A small network was shown many inputs. Here are its activations along a few directions, one row for each input.
In each table, some parts of the input vary, and every possible input appears once, in random order.
Descriptions start from the smaller parts, as in this example, which fits no table here: one of 3 separate values, together with either a single point or one of 11 places along a line or (one of 4 places along a line, together with one of 5 places around a ring).
Shared parts are said once, and a part with two or three values counts as separate values.
In the rows, zero is written as 128.

Table:
x1: [193 192 141 148  79 124  94  91  43 108 117 145 139]
x2: [ 78 125 181 114 132 133  70  69 159  30 159 111 102]
x3: [164 169 120 133  86 113 112  58 110  94 147 152 149]
x4: [ 87  58  93 108 125  65 141 155 122 152 138 125 123]
x5: [138 148 137 127 117 103 110  49 133  73 152 141 127]
x6: [ 28  36 137  94 139  94 101 174 149 109 144  94  98]
x7: [182 183 129 143 128 171 144  78 155 124 120 157 148]
x8: [141 103  98 129  85  86 128 197  33 187 105 129 132]
x9: [157 163 145 138 159 161 142  69 178 103 125 146 125]
x10: [ 97 141 188 124 173 191 103  88 204  61 131 116  99]
x11: [137 110  88 131 134 130 170 178 144 199 125 127 146]
x12: [ 82 120 164 117 198 198 125 151 215 107 126 105  99]
x13: [ 42  81 163 107 115  90  80 108 134  51 158  97 108]
x14: [111  90 105 125 166 120 167 168 167 178 130 116 125]
x15: [142 143 121 131 184 167 165 132 190 149 120 136 125]
x16: [112  79  77 114  94  75 144 164  99 173 134 137 143]
x17: [167 134 110 146 126 141 155 211  77 212  97 119 135]
x18: [102 103 119 120 102  60 120  88 108  94 152 127 133]
x19: [211 206 151 157 121 183 126 111  89 138  91 150 138]
x20: [157 148 123 142  62  81 107 131  19 128 117 130 144]
x21: [127 124 102 126  70  70 123  98  85 115 146 137 154]
x22: [197 186 127 151 145 189 151 175 100 183  88 140 137]
x23: [167 163 105 137 153 177 168 142 166 170 116 147 147]
x24: [ 52  67 148 111 179 150 127 187 194 135 135  86  99]
The inputs of x12 and x15 match in every part but one. If x10 is changed in the same way as x12 into x15, which row does it become? -> x9
What is each input in this table made of? -> one of 4 places along a line, together with one of 6 places around a ring
Which other rows does x8 become when the place on the line of 4 takes its other values? List them by row number. -> x4, x6, x16

Table:
x25: [ 57  70 126 104 135 121 120 166 163 125 142 104 115]
x26: [ 68  63 130 111 160 100 133 153 159 126 138 107 101]
x27: [141 168 151 130 135 175 117  81 170  88 136 139 134]
x28: [174 153  96 140  88 130 142 163  73 182 108 143 154]
x29: [175 153 104 145  93 131 140 166  65 181 106 139 152]
x30: [143 168 145 132 141 167 121  74 175  91 139 140 131]
x31: [179 154 108 145 100 125 141 167  62 180 105 135 146]
x32: [180 150  87 140  96 120 152 149  84 185 118 148 156]
x33: [181 153 108 145 109 119 144 161  61 181 102 142 142]
x34: [149 164 164 136 160 162 116  78 156  86 121 135 112]
x35: [ 60  68 122 104 137 117 125 161 169 126 147 109 121]
x36: [ 62  71 137 109 147 116 118 171 152 123 139  96 107]
x37: [144 170 166 136 154 168 114  84 152  86 124 133 115]
x38: [168 143 101 137  57  69 118 117  28 141 126 145 153]
x39: [143 172 167 136 145 175 110  91 154  84 128 127 119]
x40: [177 150  92 139  90 127 147 157  78 182 114 148 160]
x41: [132 160 159 129 101 116  86  41 119  45 147 137 127]
x42: [181 149  88 142 103 113 159 146  82 183 113 147 155]
x43: [186 147 105 145 115 113 147 154  64 181 100 143 138]
x44: [185 147  96 145 108 109 158 144  77 186 109 145 149]
x45: [ 64  70 137 109 156 110 122 163 151 124 136 102 102]
x46: [ 63  68 115 105 143 109 129 154 173 129 151 110 118]
x47: [ 68  65 126 110 155  99 135 148 167 129 142 106 111]
x48: [148 165 155 136 153 157 127  68 168  91 130 137 124]
x49: [185 146 101 146 113 109 156 150  69 183 104 147 140]
x50: [ 68  64 135 110 162 104 124 158 154 124 133 104 100]
x51: [ 64  67 117 108 150 102 136 151 171 127 146 109 117]
x52: [ 50  61 130 103 103  58  95 122 118  84 159 107 115]
x53: [ 58  70 133 110 140 122 117 169 155 124 141  99 113]
x54: [138 170 155 131 133 179 111  86 165  87 130 134 128]
x55: [144 167 146 134 148 161 128  71 173  89 135 139 130]
x56: [139 171 163 136 138 181 109  89 157  86 129 130 126]
x57: [149 163 160 137 158 158 125  73 161  88 126 138 114]
The inputs of x53 and x56 match in every part but one. If x46 is changed in the same way as x53 into x56, which row does it become? -> x30
What is each input in this table made of? -> one of 3 separate values, together with either a single point or one of 10 places around a ring
Which other rows does x49 become when the choice among 3 separate values takes its other values? List them by row number. -> x26, x57
A walk changes only the place on the ring of 10. It starts at x31 and steps to x29. List the rest of the walk in order. -> x28, x40, x32, x42, x44, x49, x43, x33

Table:
x58: [149 138 116 135 126 129 145 127 127 147 125 136 139]
x59: [ 47 102 184 105 182 158  95  74 236  33 160 104  91]
x60: [149 142 120 135 130 137 141 134 124 147 119 135 132]
x61: [ 28  36 127  97 152  93 121 171 172 120 151  93 102]
x62: [145 142 131 135 124 142 128 141 109 140 116 132 130]
x63: [143 141 129 133 114 126 124 132 101 130 123 130 131]
x64: [146 137 114 131 114 119 136 118 117 135 126 140 140]
x65: [149 141 127 134 131 140 133 140 117 144 116 132 131]
x66: [145 136 120 132 111 115 128 118 107 132 128 137 134]
x67: [148 139 111 131 121 123 140 121 124 142 130 140 140]
x68: [143 139 126 133 113 117 124 122  99 129 124 132 134]
x69: [144 143 131 135 117 137 122 138 104 136 119 127 131]
What is each input in this table made of? -> either one of 2 separate values or one of 10 places around a ring
Which of the alternatives is x64? -> one of 10 places around a ring

Table:
x70: [ 70  79 157 102 159  85  95  92 135  64 148 115  80]
x71: [ 83  87 133 106 160  72 122  67 186  69 156 124 101]
x72: [ 68  95 187 121 167 114  86 133 131  73 131  98  80]
x73: [ 68  36  84 125 118  26 167 221  84 200 141  80 134]
x74: [195 173  80 134 108 150 137 160  86 182 115 164 127]
x75: [ 87 145 151 120 167 181 125 122 223 103 165  97 123]
x76: [ 64  49  61 107  93  59 142 238  97 201 161  90 148]
x77: [ 56  20  80 114  85  63 163 227  99 205 121 102 150]
x78: [ 59  64 154  91 126 121  91  98 149  69 128 137  96]
x79: [199 154 101 137 175 126 164 159  92 192  91 155 126]
x80: [ 73 103 182 125 152 185 115 146 181  91 110  91 109]
x81: [ 92 109 144 133 186 117 150  73 213  87 162 113 117]
x82: [198 198 122 160  47 139 151 100  52 135  93 164 187]
x83: [ 79 100 111  88 136 104  97  83 198  69 175 134 115]
x84: [208 213 125 171  81 103 155  93  37 130 113 141 171]
x85: [209 151 122 148  78 138 141 128  68 177  96 162 153]
x86: [ 67  92 134  84 134 117  70 109 148  65 167 126  93]
x87: [199 160 103 152 134 117 161 142  72 182  95 153 114]
x88: [204 226 103 153  56 136 131 111  51 131 133 152 185]
x89: [ 81 131 162 119 160 181  94 157 179  86 149  79 107]
x90: [ 88 122 121 116 162 148 126  90 226  87 181 124 131]
x91: [213 194 122 172  99 101 137  95  44 157 107 130 154]
x92: [210 207 100 154  74 134 112 112  57 158 128 140 168]
x93: [ 79 117 171 126 159 186 146 111 225 108 127 109 126]
x94: [216 180 103 141  86 136 121 139  66 172 136 150 151]
x95: [188 145 100 141 100 153 157 148  87 187  75 175 129]
x96: [220 166 125 159 111 103 146 122  53 171 115 140 138]
x97: [ 90 132 174 137 191 150 150 106 211 102 146  87 110]
x98: [ 84 118 184 136 184 149 119 141 167  86 130  69  93]
x99: [195 166  79 119 150 159 139 177 105 192 110 166 139]
x100: [ 72  72 130  95 128 108 117  73 200  74 137 146 118]
x101: [ 64 108 164 104 143 145  61 150 144  73 150 108  94]
x102: [ 57  80 183 110 134 150  82 139 145  78 111 119  96]
x103: [188 138  98 126 142 162 159 166 107 197  70 178 141]
x104: [203 179 119 161  65 136 133 101  59 163  88 152 170]
x105: [ 81  94 141 122 155 152 146  79 228  92 143 135 133]
What is each input in this table made of? -> one of 3 separate values, together with either a single point or one of 5 places along a line or one of 6 places around a ring
The inputs of x76 and x77 match in every part but the choice among 3 separate values. If x94 is changed in the same way as x76 into x77, which row does it become? -> x85
Which other rows does x95 become when the choice among 3 separate values takes its other values? List them by row number. -> x74, x87
Which other rows does x98 become when the place on the ring of 6 takes its other values? List them by row number. -> x70, x71, x72, x81, x97
Which other rows does x80 become when the place on the ring of 6 takes its other values? List them by row number. -> x78, x93, x100, x102, x105
